These are the activations of a small network on made-up records, seen along a few directions, one row for each record.
Each row is followed by the record's values for the fields E, Z, G, J.
Other fields move the rows too, some of them a lot.
Random noise pushes rows far along 16 fixed directions. That doesn't count. These rows show it; they differ only by the noise:
[-334 -315  108 -324 -119  203 -158  190 -370   24  376 -433  -24 -107
  325 -369 -311 -421  391 -199  291 -194 -486  195  -42 -178  370   74
  539 -812]
[ -31 -112 -399  -78  -16 -113    6  -41 -109  513 -181  510 -435  125
  153 -140  -38 -125  136 -228  277 -391 -138  -80  -21   38 -259  -27
  201   85]
[-171  -18  107 -307 -158 -184  -14 -113 -334  162 -302 -371  -75  123
  352  439 -194 -169 -148 -146   37 -367 -104 -133  111   14  247 -436
  700 -209]
[ 490  260  -16 -346 -388  205  138   10 -263  192 -327  670  102   -9
  -96  189 -100  -74  516   66  270 -268  -38  -49 -106  -17 -131  375
 -205  368]
[-465 -190 -189  -43  424  -18   21 -288  -23   66 -508 -233 -290   30
  372 -237 -130  463  -28 -276  -69  -22  346 -201  -41  267   99 -154
  136 -253]
[ 265 -131 -228  -31   77  -38 -255    7 -292  555   39  -11 -372  259
  432  -71  175 -131 -191 -180  359 -184 -232  186  333 -227   42 -245
  245 -328]
[  57  473  178  -53  212  176  -99   37   48  105  749  140  140  149
   -3  -84  190 -519 -409  321  139  210 -291  121  194  119   84 -237
 -198   75]
[-318 -188  204   20  240   53 -159 -424  -96    8 -272 -409  -78  -35
  181  106 -121 -290  168 -358    0 -299  -79  -21 -202  140  -56 -393
  556 -379]
[-248   14 -924  494  333  236  -36  263 -103   65  -57  370 -415 -333
 -216   81  -69 -128  232 -435  372 -212  -97  511 -222 -463 -319    1
 -516 -379]
[ 377 -403  248  161 -286  113 -381 -170  -12  446 -160 -246 -376  162
   13 -362 -137  -52  -43  -36 -243  -87 -400  118  165 -238 -367 -154
  168 -266]
[ 349 -140 -270  214 -247   65  133  -62  -17  395 -296  311 -281  -15
  -84 -372  124  -35  131  104  237 -117 -103   18  -27   46 -300  -99
   -5  -52]
[ -46 -236  313 -115  359  -50 -214 -266   85  -88 -564 -146    3   48
   54  384 -287 -331  116 -515 -504 -397 -106 -163  -43   30 -480   -2
  480 -206]
[-135 -242 -384  101  118    0  -11  711   -7 -142  -38  233 -148 -452
 -679   33   28   32 -144 -411  162   -4  416  148  150  128  -58  213
   56 -319]
[ 375  621  242 -228  -55  -65  152  -92  189 -299   69  311  726  167
  -20  354  169   65  234   54   35  181 -106  -39  -96 -150  255   26
 -271  295]
[  50  292   18  -14  138  152  -65 -349   48 -373   64 -180 -107  209
  119  -95 -180  174  173   74   78   88 -482 -114 -341  202  121 -178
 -177 -197]
[ 276  -47  -59 -250  579 -284   -3  371  -96 -273 -165 -274  261  151
  486  203  130  -74 -216  -91 -239   97  188 -194  451 -178  201  520
   61 -316]
[-386 -171 -269   35  368  243  406 -211  153  203 -256  201   98 -271
   94 -667  164 -156  289 -208  338  -49  282   73 -101  403  -39 -284
  370 -514]
[-420   97  -19 -327   30   69  105   77  -99  403  142   42 -293  159
  311 -426  -65  315 -634  220   92  209  129 -187  335  480  329 -362
   99  -81]

[ 169  506   59 -241 -277  -29 -143 -557 -120  -63    0 -138  -78  238
 -101  377 -240  265  377  143   80 -196   11 -109 -187  -13  323 -227
  -43  640]
E=e3 Z=z3 G=g2 J=j2
[ 475 -395  683 -225 -135  601 -206  104 -523  403 -129   55 -100 -154
  189 -439  394 -181 -134  368  333  277  438  -75  253  655  -14  460
 -130 -161]
E=e6 Z=z3 G=g2 J=j2
[-442  176 -299   35 -490 -283  443   82   96 -296  -25  189   23 -104
   11  185 -391  -29  247  173  -44 -163 -617 -219 -593  -38  -77    5
 -135  221]
E=e6 Z=z3 G=g2 J=j1
[-379  142  361  269  253 -154  -23  -64  442 -206   76   70   22   42
 -291  351 -147 -151 -549  -84 -562   39 -434 -271 -142  342 -404 -375
  -17  -99]
E=e5 Z=z3 G=g1 J=j1
[-561   46  341 -298   97  378 -302   98  -88  245  522  158   86 -226
 -138   49 -135 -360  -96 -259    9  -21  189  280   96   70   90   24
   82   61]
E=e6 Z=z3 G=g1 J=j2
[-312 -294 -195 -217 -279   20   40 -177    0  527 -241  192 -370  -26
 -286 -306 -250   34  107 -216  116 -347  301   53  123  222  -49 -386
  709  111]
E=e4 Z=z2 G=g2 J=j2
[   9  172   24 -258 -300 -165 -148  -66  131   -3  132 -153  -47  166
  -94  -14 -395  237  -28   61 -381  -42 -174  -60  119 -256   61  -32
   50  309]
E=e7 Z=z3 G=g1 J=j2
[ 135  184  -37 -250  -49   58   -2  128  157  -84  248   81   79   39
 -271   72 -380  -83   72    0 -326 -107 -288   86  188 -144  -58  175
   11  -18]
E=e5 Z=z3 G=g1 J=j1
[ 109  214 -332    1   77   49  239 -399  468   93  134  283  -68  182
 -126 -632 -208 -171  215  315 -278  -64 -171  -28  -54  107 -423  -97
  -52  390]
E=e7 Z=z3 G=g1 J=j2
[-297  579 -281  -22  357  278  232 -129  186 -163  264 -373   47 -110
 -209  214 -296  -74 -536  312 -309  118   60  304  280    5  120 -590
 -101  -51]
E=e5 Z=z3 G=g1 J=j1
[ 614 -354   71    7 -762  -71 -463  847  -78  108   92  360   16  -59
 -408  435  112  415 -186 -735  265   62 -778  534  100 -628   16 -109
  -83 -832]
E=e6 Z=z2 G=g1 J=j1
[ 137   73 -365  -95   23  -33  147   -5   61 -147   13 -170 -182   74
  152 -590 -142  381  119  471 -122  187  103 -243  149   59  180  443
 -345   -4]
E=e7 Z=z3 G=g2 J=j2
[-100  104  -30 -139 -172  141  152  201 -226   81  -92  138   18 -131
  -55  201   96  -49 -258  -26  350  -95  145  123  130  184  197 -282
  249 -280]
E=e1 Z=z3 G=g1 J=j2
[-214  377 -375 -323   99 -194  297  168  346   36  862  408  -84  307
   60 -603   61   64 -317  353  368  201 -507 -230  122  513  377 -286
   82  -25]
E=e3 Z=z3 G=g2 J=j2
[  79   -5 -147  -19 -286 -457   52 -190  167 -264 -192 -186  108   99
   27  122 -109  625  330 -100 -140   17  -31 -137 -267 -273  208   31
  -13  247]
E=e6 Z=z3 G=g2 J=j1
[  13 -153 -279   -2 -219  314  344 -193  186 -118 -495  -43  137 -268
 -415 -372 -105  518  371 -260  199   45  337  285  -87  176  185 -413
  374 -465]
E=e4 Z=z2 G=g1 J=j2
[-155 -243  241  250 -565 -202   38   45 -614  236 -370 -487 -212 -120
  399  392  119 -167 -342  449   80 -115  125 -154 -217 -115   12 -112
 -132  154]
E=e1 Z=z2 G=g2 J=j1
[ 380 -128 -141  294 -406  335  143 -456  426  289 -297  -33  269 -249
 -414 -477 -328   76  868   50 -490  -95  -68  541  -13 -803 -497  116
 -303  172]
E=e5 Z=z3 G=g2 J=j1
[ 569  109 -232 -100 -147  149  -94   22 -431  -91 -138 -423 -388    6
 -266  316 -271   78  -42  446   36 -185  272   19  415   25  184  273
   70  361]
E=e4 Z=z3 G=g1 J=j2
[-802   23  280 -110  142   77  117 -225 -155  171   73 -280   59   -6
  661 -404   66  210 -315  278   65  301  175 -226 -151  329  425 -273
 -141  -66]
E=e7 Z=z2 G=g1 J=j2
[-194  105  154 -318   27  -46 -106 -217  -16 -137  -73  166  169    0
  -68  295   32   33  309 -424  193 -194  278  -91 -216  174  142  -85
  343  168]
E=e7 Z=z3 G=g2 J=j2
[ 308 -129  384 -132 -103  274 -201  181 -485 -340 -161 -363  -62 -154
 -287  413  -31  -51  -56   61  167   37  225  -22   77  355  181  231
  111  -36]
E=e4 Z=z2 G=g2 J=j2
[ 489  -59 -280  -34   13  317  368  -91  216    0 -294  203  -69  -83
 -226 -564  -99  247  235  124   32   34 -126   42  115  369 -203   51
   33 -414]
E=e5 Z=z3 G=g1 J=j1
[ 505  270 -262  635 -336  203  212   31  -94  125   45   26  227 -233
  -67  -13  584  213  -17  367  541  385   51  492 -158 -412  124 -363
 -750   25]
E=e3 Z=z3 G=g1 J=j2
[-354  -25   67  101  294 -102  -41 -139  -42  -51   67 -335 -137  157
  402  206 -153 -269 -394  149 -372   -1 -109 -109   51  -88 -146  -62
    3  144]
E=e4 Z=z3 G=g2 J=j2
[ -74 -415  254  101   46 -288  167  175 -181 -167 -290 -516  203 -174
  324   83  178  -24 -142  130 -132   74   60 -268   68  124  167  149
  342 -344]
E=e6 Z=z3 G=g1 J=j1
[-166  347   57   86 -312 -181  110 -372  -23 -212  173 -467   80    4
   20  -38   67   77  -25  450  130  183  153 -215 -344  124  377 -375
  -59  389]
E=e7 Z=z2 G=g2 J=j2
[ 296   15 -207  -88 -427  198  -52  397 -277   63 -229   85 -267 -103
 -303  341 -124  296 -163  -34  151  -60  -47  222  181 -145   64  -42
   -2 -178]
E=e6 Z=z3 G=g1 J=j2
[ 130  -44  145  298   57 -298  195   27  624   61   38  354  336  107
  -22 -389  347   52  -76  151 -407  339  104 -261   25 -120 -205  173
 -375  191]
E=e2 Z=z3 G=g2 J=j2
[ -13   64   64  128  371 -152 -151  -77   15   62   10    6  154   89
  320  137  349  -13 -222  -82  -48  165  186  -21   39  -88  -84   99
 -400  197]
E=e7 Z=z2 G=g2 J=j2
[ 318  318 -767 -345  396   78  203   17  -38  -39  150  460 -154  109
  199 -219   92   91  239   -9  476  -60  -34   44  113  174  208  306
 -261 -154]
E=e6 Z=z3 G=g2 J=j1
[ 136  814  141 -247  365  361 -255 -689 -371  -40   -9 -373  287   -2
 -133  917  136 -113   49  -74  382 -197  659  360  118   80  565 -695
   57  334]
E=e3 Z=z2 G=g1 J=j2
[ -63   65 -180  -36 -276 -371   88  174   97  -73   99   52 -208  -65
 -226   18 -319  -50  -92  234 -434 -102 -158 -291 -128  -87 -158  375
 -237  485]
E=e6 Z=z2 G=g1 J=j1
[ 382  227 -174  148  279  414  242 -425  159  -83 -355 -200  348 -196
 -219 -174  -20  145  362  279 -207  139  653  347  237 -236  -42  145
 -272  291]
E=e4 Z=z3 G=g1 J=j2
[-389   23  165   62  322  -30  121  -76  326 -131  299   40  162 -127
 -233 -225  248  -93 -182 -150  120  185  169  -91  -91  596   76 -395
  271  -75]
E=e3 Z=z3 G=g2 J=j2
[  17  209  135 -268 -190  612 -176   70 -320  -26  -29 -336 -144 -223
 -258  205 -401   39 -246  136  -89   32   10  348  281   30   57 -242
 -161 -317]
E=e7 Z=z3 G=g2 J=j2
[ 101  220  488   17 -294   39  264 -583  557 -377  -95 -422  317  264
   16 -430  -85  600  -84  300 -364  443 -462 -207 -295  407  174 -756
  120 -120]
E=e3 Z=z3 G=g1 J=j2

Which values does each new row have?
[ 685 -124  -85 -188 -317  334    2  -16 -286  177 -456   97  -51   33
  159  223  -85  160  343 -229  208 -233 -392  343  146 -342 -106  -26
   84 -517]
E=e5 Z=z3 G=g2 J=j1
[-110  189  -89  -60  270 -238 -150 -293  369   15  395   79  -74  456
  267 -239   49   73 -122 -155  -38   40 -411    5   14 -128   30 -249
   95   -4]
E=e1 Z=z3 G=g2 J=j2
[-188 -159  441 -318   50  595  110  102 -152  289 -320  473  283 -238
  249 -161 -144 -287  337 -149 -161   25   87  129  -28  -18 -369  495
 -200 -191]
E=e6 Z=z3 G=g2 J=j2
[-506 -368   37 -330  137   57  179  210 -142  173 -262  -56 -118 -242
  119 -282 -403 -363   95   49 -394 -288  323 -267  155  219 -161  431
  363  -76]
E=e3 Z=z3 G=g1 J=j2
[ 498  177 -375   31  352   75  -15  -12   20  -67   95 -118 -102  377
  664 -328  262  527 -238  166  194  435 -324  109  311 -202  273   -1
 -528 -422]
E=e7 Z=z3 G=g2 J=j2
[-301  220  -26  406  -81  234  404 -569 -275  -73 -208 -401   65 -345
  -44  359 -120 -833  236  629   74 -367  190   -4 -355  196 -131 -338
  172  460]
E=e4 Z=z3 G=g1 J=j2
[ 167  195   -3 -218 -584 -172   17   -8   78  109  275   49   67  138
  -65   71 -295 -380  201  281 -172 -252 -542  -21 -142 -308  -40   78
   82  300]
E=e6 Z=z2 G=g1 J=j1
[ 492  436 -371 -457  200  101  138  450  208 -411   21  444  318  149
 -264  397 -225  490  -15 -243 -117  152  -43  235  529 -313  173  369
 -207  -56]
E=e4 Z=z3 G=g2 J=j2
[-238   69  222 -185   82  191   65  176 -108 -380   79   85  116 -187
   58  -40 -101  -33  143   65   75  151 -110 -200 -295  319   35  405
 -276  -69]
E=e7 Z=z3 G=g2 J=j2
[ 318 -164 -614 -110  -65  -55  -71 -161 -111  396 -136  224 -246  313
  385 -187  -40  347  443 -356  431 -292 -305  290  177 -440  155  -27
  239 -212]
E=e4 Z=z3 G=g1 J=j2
[ -12  178  218 -227  322 -176 -299  216   81 -435  107   55  175  288
  146  676   16  490 -325 -598 -165  155 -344  -20  -17  -60  187  -42
 -121 -293]
E=e5 Z=z3 G=g1 J=j1
[-130  -50  312 -173 -298  184 -243  245  -44  340  377   58  269  -13
 -101  300   -7   14 -270 -445  161   39 -147  578  369 -357  270 -542
  422 -210]
E=e4 Z=z3 G=g1 J=j2
[  96  552  -68 -358  111  289  -27 -355 -123   41  321 -268  193  -12
 -229  352 -247 -328  158  189   77 -229   65  324  274 -114  265 -215
  120  260]
E=e5 Z=z2 G=g2 J=j1
[-563 -269  209  168 -231 -215 -177  320  111  355  496  265 -130    2
 -105 -230  131  156 -477  -95  -34  241   52   -9    6    2   17  -48
  -57  341]
E=e4 Z=z3 G=g1 J=j2
[ 403  180 -168   29   39   -6 -123 -128 -236 -252  348  -55 -188   84
   95   86  -20 -260  206  300  199 -110 -499  -14 -229    8   -8  267
 -278  159]
E=e6 Z=z3 G=g1 J=j1
[ 426   69  -29   21 -229  186   32  -63   79  378  344  150 -178  286
   -8 -562   95   77 -191  441  161  212 -174  155  356  108   55 -173
   22  181]
E=e4 Z=z3 G=g1 J=j2
[ -93 -108  186 -178 -171   -8  -25 -180  -12 -333  -66  200 -140   24
 -335 -123  -68   53  384 -115  245 -164  -41 -426 -474  778  -39   54
  341   90]
E=e7 Z=z3 G=g2 J=j2
[-616  165  368 -109  385  270   16  -83   93  -33   19  233  267 -283
 -232  598  -45 -267 -268 -545   33 -161  -45  160 -136  400 -146 -573
  311 -319]
E=e5 Z=z3 G=g1 J=j1
